A small network was trained on invented records. Each row is its activation on one of them, seen along a few directions.
Each row is followed by the record's values for the fields U, E, D, L.
Not every record has every field; a missing one is left out.
Other fields move the rows too, some of them a lot.
Strong random noise was added to every row along 2 fixed directions; ignore it. To show where, here is one row again and again, with new noise each time:
[  26  235 -174 -244  -92  103  224  420  476    4  235  352   52 -134
  -44    7  162 -243]
[ 316 -378  148   66 -212   29  101  446   31 -248 -474  258  125 -293
  389 -224 -123  591]
[ -29  485  -88 -259 -214 -107  172  265  221 -143   -8  486 -383 -206
 -107  -74   88   95]
[  51  281  -38 -185 -209  -69  158  312  187 -162 -105  429 -252 -223
    8 -105   43  194]

[  89  -54   -3  -28 -202 -156  -50  121 -121   28 -263  132 -111 -131
  241  -34   20  384]
(U u1; D d3; L l5)
[-133   35  138   49  111   73   35   47   80  -87  -68  149  -26 -128
    1  104    6  107]
(U u2; E e2; L l4)
[ -54  404  -84 -166  -27 -163 -125  107  -31  124 -125  183 -280    0
 -166  -11   70   35]
(U u2; D d2; L l5)
[  30  210  -68   50 -108 -174 -165 -132 -392   49  -64 -196 -302   48
 -192   87 -248  -22]
(U u5; D d2; L l5)
[ 126  390   66  -23  -27 -140 -155 -292 -186 -109 -141  168 -405   60
 -105  -12   27   93]
(U u2; D d2; L l3)
[-131 -123  554   15 -380 -434   77 -376 -302 -424 -606  122 -278 -219
  329 -102   63  785]
(U u1; E e1; L l3)
[-159  103  200  221 -118 -305 -210  -85 -423  -18 -185  101 -360 -146
  -68  -88 -233  471]
(U u5; E e2; L l5)
[-137 -155  112   66 -101  -75 -170   87 -135  122 -110  -18    3  -40
   41   58 -127   69]
(U u5; E e2; L l5)
[ 258    9  -58    6   77  159  -38  153  -32    1 -115   95  175   35
  163  -89  -41    9]
(U u2; D d2; L l3)
[-288  -45  142 -114  -73   11  185 -158  -43  -86   96 -207   19   21
 -100  312  248 -211]
(U u1; E e2; L l4)
[   5  -43  -13  -76  199  223   47   84  150   -3  178  -54  384   44
  103    3  123 -362]
(U u2; E e2; L l3)
[  13  216 -468  -14   79  -15   77  530  481  196  218  280  275   67
 -116  -82    6 -401]
(U u2; D d1; L l2)
[  62 -205 -196  182  112  274  -22   92  250  297  314 -224  715  179
  -19   68  -35 -521]
(U u5; D d2; L l3)
[ 154  316 -134 -124  114   45  138  139   81   77  -72  311 -252   -7
  -20   12   57   75]
(U u2; D d3; L l4)
[  -7 -468  149  169  -74 -252 -106 -285 -202 -164 -217 -358  122 -113
  203   68 -240  204]
(U u5; E e1; L l5)
[-322   77   76  -56   21  -31  188 -283   67 -183  133 -167   48  -75
 -193  265  237 -108]
(U u1; E e2; L l4)
[ 259 -369  306  -60  -66  297  299   72   68 -123 -202   65  114 -259
  330   95  112  379]
(U u1; L l4)
[-340  680 -319 -219  -52 -394  182  265  296  -71   48  525 -319  -93
 -227 -174   17  -80]
(U u2; E e1; L l2)
[-157  258 -221   80  -38  -90 -125 -121  -86  141  223 -325  -63  339
 -362  127 -198 -342]
(U u5; D d2; L l1)
[-187  -95  202  -75   18   61   85   14  191   34  289 -147  229 -172
   65  193  183 -198]
(U u1; E e2; L l5)
[ 485 -179 -187   59   93  351 -223  341 -157   71  -34  296 -146  -15
  -22 -220 -127   78]
(U u2; D d2; L l2)
[-579  560  -51 -246 -190 -271    9  -65  263 -142  152  297 -414  -13
 -112   88  170   69]
(U u3; E e1; L l1)
[-305  457  -54 -125   45 -167   31 -129    5  164  315 -114 -192    1
 -277  105   76 -412]
(U u5; E e2; L l5)
[ 257  -36   -8  -24   60   50  -47  164 -312 -121 -241  231 -307  -74
   19 -328  -52  248]
(U u2; E e2; L l2)
[ -95 -326  108  293  -24 -264  -92  113  -81 -238 -509  -87  208  -55
  337 -274 -312  693]
(U u2; E e1; L l1)
[-246    1  -62    0  -25 -270  107   60  150  107   20    7  223 -121
   32  -45  -80   40]
(U u5; E e1; L l5)
[-394  230  210   49 -154 -390   19 -214 -103 -217 -110  -48 -175 -282
   25   28   97  338]
(U u1; E e2; L l5)
[-224  -24 -218  -77  -22  -69  155  400  418   85  260  347  269  -22
  -15  -79  297 -204]
(U u3; E e1; L l2)
[ -88  -63  167  157  -50  -63   16 -102 -205  -41 -113 -139  160   19
  115  -59 -108    3]
(U u5; E e2; L l3)
[ 335 -596  135  180   46  487 -115   67  -39  168   17 -510  411  150
  163  -30 -249  -87]
(U u5; D d2; L l1)
[  55 -554  342  265   43  -49   77 -242 -168  -62 -154 -438  274  118
   79  229  -70   -4]
(U u5; E e2; L l4)
[  71  481 -218 -189  184  471   17  -91  142  389  666  187 -370  147
 -504  285  175 -691]
(U u5; D d2; L l4)
[-298  126  152  295 -151 -334 -236 -357 -240  -55  110 -143 -144  173
 -175  262 -342 -190]
(U u5; E e2; L l3)
[-161  -83 -147  151   54 -148   83  -49  -94  113  103   27   68  133
 -187   94 -114   -2]
(U u5; E e1; L l4)
[-154  623 -139 -258    2   51   59 -127  237  -68  305  235 -115  -49
 -213   85  337 -260]
(U u3; D d2; L l3)
[  62  193   16  -23   18  253  -41 -250 -117   88    3   47 -390  -37
 -237  121  -47  -13]
(U u5; D d2; L l4)
[ -52  321    5 -237  -15 -198  136 -244 -287 -382 -385  280 -679 -189
   11  -11  -68  475]
(U u2; E e1; L l4)
[  12 -581  -53  177  201   26  160  298  233  -38 -164  -55  689   -7
  289   79 -102  125]
(U u2; E e1; L l4)
[ 105  108 -155   46   39  -25 -132   65 -124  -21  -79   37  154  151
  -94   27 -148  -59]
(U u2; D d2; L l3)
[-246  248 -182 -228   61  -68  127  -92  237  114  285   -1   -9 -125
  -87   24   67 -304]
(U u5; E e1; L l5)
[ -84  595  -70 -173  -93  -35  -59 -298 -165  -77  129   96 -623   27
 -334 -101  145  211]
(U u1; D d2; L l1)
[ 316  217  -38 -381  122  192  -24   91   12  152   34  302 -217 -119
 -220 -132   25  176]
(U u2; L l5)

Here are new rows. What are their fields?
[-286 -237  131  -81  -29   25  256  -46  145  -31   87 -232  368   43
  -69  301  281 -194]
(U u1; E e2; L l4)
[ -78   10 -130  -80  141  -87   59  262  242   43   69   55  208 -122
  221   -2    0 -125]
(U u2; E e1; L l5)
[  22  167 -168  163  -64 -142 -244 -187 -414  124   43 -156 -290  352
 -432  -39 -271  111]
(U u5; D d2; L l1)
[ 140 -547   -8  201  194   76   51  -22  109 -115  -34 -198  333   18
  328  199  -84  -65]
(U u2; E e1; L l4)
[ 241   13  231  -85  -76 -134   27 -208 -186   61 -137 -114 -252  -50
  -20   -3  -70  131]
(U u5; L l5)
[-606  572 -125 -307 -118 -274    1 -295   75  -15  440  -88 -240  -22
 -471  317  291 -458]
(U u1; E e2; L l5)
[  32  150   80   10   29   41   52  -78 -279  139  161    9  -72  155
  -81  -54   -6 -212]
(U u5; E e2; L l3)
[ -75   71    9   12  137   17   64  195  119   59  147   19  355  117
   78   24   52 -328]
(U u2; E e2; L l3)
[ 208  -65  -63  -14   72  194  -78  -20  -90  174   69 -229   41  -45
   17   11  -45 -181]
(U u5; D d2; L l5)
[ 132  -28 -127  123    8 -151 -132  233 -410 -111 -147  118 -220   87
 -136 -176 -251   87]
(U u2; E e2; L l2)
[ -29   34  -15  -33 -313 -340  -76   36 -307 -102 -359   53 -220  -99
  103   20 -116  464]
(U u1; D d3; L l5)
[  14  193  149 -117  -84  115   55   13  147 -124   39  214  109 -132
    2   55  138   94]
(U u3; D d2; L l3)
[ 193 -718  565  285  -12   11 -103   -2 -140 -201 -392 -375  306   29
  379  -63 -209  481]
(U u2; E e2; L l1)
[-273  363 -186  -73 -163 -284  110  -35   14 -142  -98  232 -373 -165
 -108 -214 -109   62]
(U u5; E e1; L l2)
[   2 -462  124   15  -16  175  286  146  281  -79  103 -106  706 -123
  513   24  152 -107]
(U u1; E e1; L l3)
[  -5  113  -12  213 -106 -112  -85   -1 -206   98 -102 -229 -138  200
  -21  -71 -265   90]
(U u5; D d2; L l1)
[-165  256   10  -77  -58 -184   -6   99  -14  -93  -86  179 -326   45
   57  -64 -190  216]
(U u2; E e1; L l1)
[-532  437  -47 -354  -50  -78  399 -125  475   25  330  224  -89  -97
 -184  243  497 -288]
(U u1; E e1; L l4)
[ -12 -484 -292   91  161  233   33  559  592   62  170  145  745 -102
  238  -84  -75 -282]
(U u2; E e1; L l2)
[ 497 -240 -131   49  171  131 -125  346 -123  245  -44  178  138   25
  150 -154  -71  227]
(U u2; D d3; L l5)
[ 280 -209  -40  -51  162  186 -278 -102   48  132   11 -125   27   34
   46   66  127 -156]
(U u2; D d2; L l5)
